These are the activations of a small network on made-up records, seen along a few directions, one row for each record.
Each row is followed by the record's values for the fields Y, E, H, L, D.
A field that a record lacks is written absent.
Other fields move the rows too, some of them a lot.
(in the rows, 500 means zero)
Random noise pushes rows far along 6 fixed directions. That doesn't count. These rows show it; they differ only by the noise:
[528 476 460 348 395 513 586 429 613 471 662 532 458 533 598 556 637 420
 673 519 516]
[607 545 569 435 489 550 618 597 738 682 474 554 495 588 495 519 520 595
 420 392 559]
[429 429 543 257 533 479 563 522 772 644 524 620 292 486 612 561 479 548
 415 524 667]
[306 338 371 371 557 415 520 413 573 415 645 580 344 457 580 540 700 514
 784 440 741]
[393 362 399 424 469 552 563 486 597 538 519 565 407 600 453 519 703 574
 693 346 728]
[462 698 422 311 301 492 572 424 535 392 749 495 311 292 715 396 728 331
 551 653 602]
[639 763 548 480 270 666 689 616 675 730 545 512 427 525 514 409 681 528
 350 382 606]
[374 484 471 403 605 377 561 497 667 532 651 594 323 374 637 518 626 557
 603 431 733]

[445 349 562 507 435 608 391 486 354 622 356 518 350 633 393 645 514 549
 525 481 666]	<Y:y2 E:e3 H:h1 L:l2 D:d2>
[510 509 569 480 538 392 495 497 554 658 594 571 349 422 618 593 496 506
 448 522 557]	<Y:y2 E:e5 H:h1 L:l1 D:d7>
[721 535 625 575 457 386 629 505 626 727 747 568 484 482 578 656 613 467
 626 369 418]	<Y:y2 E:e2 H:h1 L:l2 D:d1>
[209 516 363 356 404 583 464 425 430 335 515 493 331 347 576 359 497 392
 409 663 608]	<Y:y1 E:absent H:h2 L:absent D:absent>
[751 514 661 536 392 625 537 573 537 730 346 492 631 739 416 629 326 522
 325 512 248]	<Y:y2 E:e3 H:h1 L:l1 D:d7>
[604 495 697 603 402 642 630 519 591 756 603 551 502 692 505 748 471 485
 521 324 426]	<Y:y2 E:e1 H:h2 L:l2 D:d3>
[627 418 514 453 583 528 515 607 660 551 318 511 614 660 364 479 495 656
 475 410 540]	<Y:y3 E:e4 H:h2 L:absent D:absent>
[618 405 520 312 404 472 571 424 646 541 589 536 528 569 565 576 386 382
 489 614 263]	<Y:y3 E:e5 H:h1 L:absent D:absent>
[604 660 540 562 267 579 670 532 578 750 646 530 421 491 523 476 625 453
 432 392 469]	<Y:y3 E:e5 H:h1 L:absent D:absent>
[628 384 590 490 486 460 435 469 452 592 484 516 446 594 480 676 515 508
 583 523 518]	<Y:y2 E:e2 H:h1 L:l1 D:d7>
[582 652 549 754 606 403 455 510 310 415 537 423 626 430 489 513 495 537
 546 439 464]	<Y:y2 E:e3 H:h1 L:l1 D:d5>
[340 346 399 574 509 450 464 417 350 453 593 529 407 524 461 579 691 493
 784 382 674]	<Y:y2 E:e4 H:h1 L:l1 D:d7>
[351 503 547 460 901 208 321 470 457 165 457 478 566 182 666 445 167 479
 400 768 366]	<Y:y2 E:e1 H:h2 L:absent D:absent>
[522 536 539 568 475 397 507 404 409 496 736 520 488 414 663 643 549 399
 679 538 408]	<Y:y2 E:e3 H:h1 L:l1 D:d7>
[498 182 596 482 862 388 342 483 505 378 283 518 725 629 430 696 115 584
 541 566 315]	<Y:y2 E:e1 H:h2 L:l1 D:d8>
[549 565 371 306 237 577 557 419 510 430 604 463 434 445 552 389 628 340
 488 641 443]	<Y:y3 E:e2 H:h1 L:absent D:absent>
[454 572 440 543 475 468 425 512 371 436 390 449 487 401 440 322 518 512
 399 539 537]	<Y:y2 E:e3 H:h1 L:absent D:absent>
[480 421 455 475 475 484 540 422 478 446 613 509 497 501 541 573 557 418
 668 498 431]	<Y:y2 E:e2 H:h1 L:absent D:absent>
[450 457 507 416 458 563 553 447 579 519 564 516 502 573 558 568 430 448
 515 524 436]	<Y:y3 E:e3 H:h1 L:absent D:absent>
[600 739 586 668 447 508 693 510 595 575 802 486 581 475 660 578 569 462
 573 361 398]	<Y:y1 E:absent H:h2 L:absent D:absent>
[676 668 634 590 455 618 629 597 659 659 535 473 644 641 522 573 436 550
 384 399 393]	<Y:y1 E:absent H:h2 L:absent D:absent>
[567 255 605 433 504 502 577 492 689 819 527 637 411 675 476 736 463 572
 541 356 520]	<Y:y2 E:e2 H:h1 L:l2 D:d3>
[595 410 422 590 307 599 529 472 397 590 438 487 590 662 331 494 585 454
 588 418 381]	<Y:y2 E:e5 H:h1 L:l1 D:d7>
[271 579 460 229 399 686 481 523 583 443 334 479 317 437 559 324 344 449
 127 737 590]	<Y:y3 E:e1 H:h2 L:absent D:absent>
[550 636 551 649 647 300 622 563 648 679 776 564 437 334 653 549 635 613
 592 280 620]	<Y:y3 E:e5 H:h1 L:absent D:absent>
[567 474 444 376 216 589 575 422 490 537 566 512 451 534 491 464 574 344
 508 575 378]	<Y:y2 E:e5 H:h1 L:absent D:absent>
[477 493 357 487 419 533 439 579 439 491 285 469 454 453 316 220 629 574
 373 479 657]	<Y:y3 E:e2 H:h1 L:absent D:absent>
[277 427 556 615 780 304 434 563 504 690 434 621 280 305 506 544 375 682
 393 379 735]	<Y:y2 E:e3 H:h1 L:l1 D:d5>
[393 651 524 700 713 408 341 590 293 328 381 418 521 299 451 359 478 615
 425 497 655]	<Y:y2 E:e1 H:h2 L:l2 D:d3>
[391 666 587 563 496 430 594 476 527 611 718 582 351 295 690 530 527 431
 475 477 519]	<Y:y2 E:e1 H:h2 L:l2 D:d2>
[463 367 518 432 590 503 444 509 561 483 437 519 442 619 480 562 528 586
 550 499 656]	<Y:y3 E:e2 H:h1 L:absent D:absent>
[249 494 519 439 485 487 533 402 524 555 732 585 237 344 735 628 512 407
 583 517 639]	<Y:y2 E:e1 H:h1 L:absent D:absent>
[715 617 581 553 365 472 615 553 586 755 566 538 485 491 497 515 542 483
 402 426 397]	<Y:y2 E:e5 H:h1 L:l1 D:d7>
[648 537 543 557 587 428 612 550 663 563 610 529 614 552 529 567 591 577
 663 337 494]	<Y:y3 E:e4 H:h2 L:absent D:absent>
[445 553 457 575 463 576 630 471 558 480 661 491 602 541 546 521 547 478
 616 365 445]	<Y:y1 E:absent H:h2 L:absent D:absent>
[648 576 694 583 626 337 440 520 454 570 566 505 477 401 607 655 391 510
 468 550 439]	<Y:y2 E:e3 H:h1 L:l2 D:d2>
[511 543 469 487 645 531 494 672 681 559 252 484 535 527 366 338 412 720
 223 431 629]	<Y:y3 E:e2 H:h1 L:absent D:absent>
[519 737 552 423 338 665 558 589 583 597 426 466 443 423 550 364 397 454
 128 617 465]	<Y:y1 E:absent H:h2 L:absent D:absent>
[640 588 649 678 410 658 665 596 578 790 549 549 525 677 413 646 579 555
 517 237 501]	<Y:y2 E:e4 H:h1 L:l2 D:d1>

Here are new rows. What are their fields?
[642 849 585 565 582 347 552 599 563 522 588 456 529 233 630 354 423 501
 270 545 413]	<Y:y3 E:e3 H:h1 L:absent D:absent>
[623 538 628 589 350 535 600 484 520 781 693 571 386 596 589 728 573 449
 558 437 460]	<Y:y2 E:e5 H:h1 L:l1 D:d7>
[643 529 519 537 415 574 631 395 542 377 755 420 766 672 593 657 535 358
 806 463 223]	<Y:y3 E:e1 H:h2 L:absent D:absent>
[595 456 485 336 243 766 550 490 563 541 368 467 562 747 395 468 467 418
 387 578 385]	<Y:y3 E:e2 H:h1 L:absent D:absent>
[455 525 390 485 256 678 391 511 236 439 237 426 452 525 282 306 565 469
 359 592 558]	<Y:y2 E:e3 H:h1 L:l1 D:d5>
[225 354 328 283 478 526 446 354 468 242 571 476 391 457 594 463 552 384
 656 652 605]	<Y:y3 E:e1 H:h2 L:absent D:absent>
[452 431 481 401 479 489 452 433 486 414 551 494 454 520 566 543 500 449
 574 608 515]	<Y:y3 E:e3 H:h1 L:absent D:absent>
[454 271 502 431 636 471 482 467 605 485 472 546 534 637 476 620 424 555
 622 465 493]	<Y:y3 E:e2 H:h1 L:absent D:absent>
[242 524 401 537 568 486 505 460 461 355 591 501 445 379 563 420 551 493
 567 470 625]	<Y:y1 E:absent H:h2 L:absent D:absent>
[299 605 444 511 649 398 475 494 489 317 553 477 481 244 618 365 383 480
 393 593 501]	<Y:y1 E:absent H:h2 L:absent D:absent>
[463 132 394 260 508 545 383 431 512 394 272 512 534 742 334 536 398 516
 548 614 448]	<Y:y3 E:e5 H:h1 L:absent D:absent>
[740 606 604 180 400 527 528 484 756 493 585 478 492 516 701 573 351 366
 306 820 307]	<Y:y3 E:e2 H:h1 L:absent D:absent>
[470 460 448 464 542 436 374 480 381 414 457 488 427 449 510 492 506 495
 513 646 555]	<Y:y2 E:e5 H:h1 L:l1 D:d7>
[486 562 533 460 493 585 602 510 656 529 574 499 562 556 580 536 419 498
 436 477 447]	<Y:y1 E:absent H:h2 L:absent D:absent>
[595 464 502 593 482 585 422 523 367 446 307 416 689 659 349 484 424 540
 493 501 358]	<Y:y2 E:e3 H:h1 L:absent D:absent>
[582 259 547 414 508 580 430 504 524 545 244 499 626 729 328 589 267 547
 436 548 333]	<Y:y2 E:e3 H:h1 L:absent D:absent>
[559 535 504 667 547 576 590 613 589 607 420 509 631 610 370 468 562 643
 525 270 541]	<Y:y3 E:e4 H:h2 L:absent D:absent>
[323 577 472 406 273 634 496 426 365 473 623 498 223 394 611 482 664 363
 492 600 686]	<Y:y2 E:e1 H:h2 L:l2 D:d3>
[443 610 501 526 486 633 579 544 570 475 471 440 593 540 492 429 412 491
 377 470 440]	<Y:y3 E:e1 H:h2 L:absent D:absent>
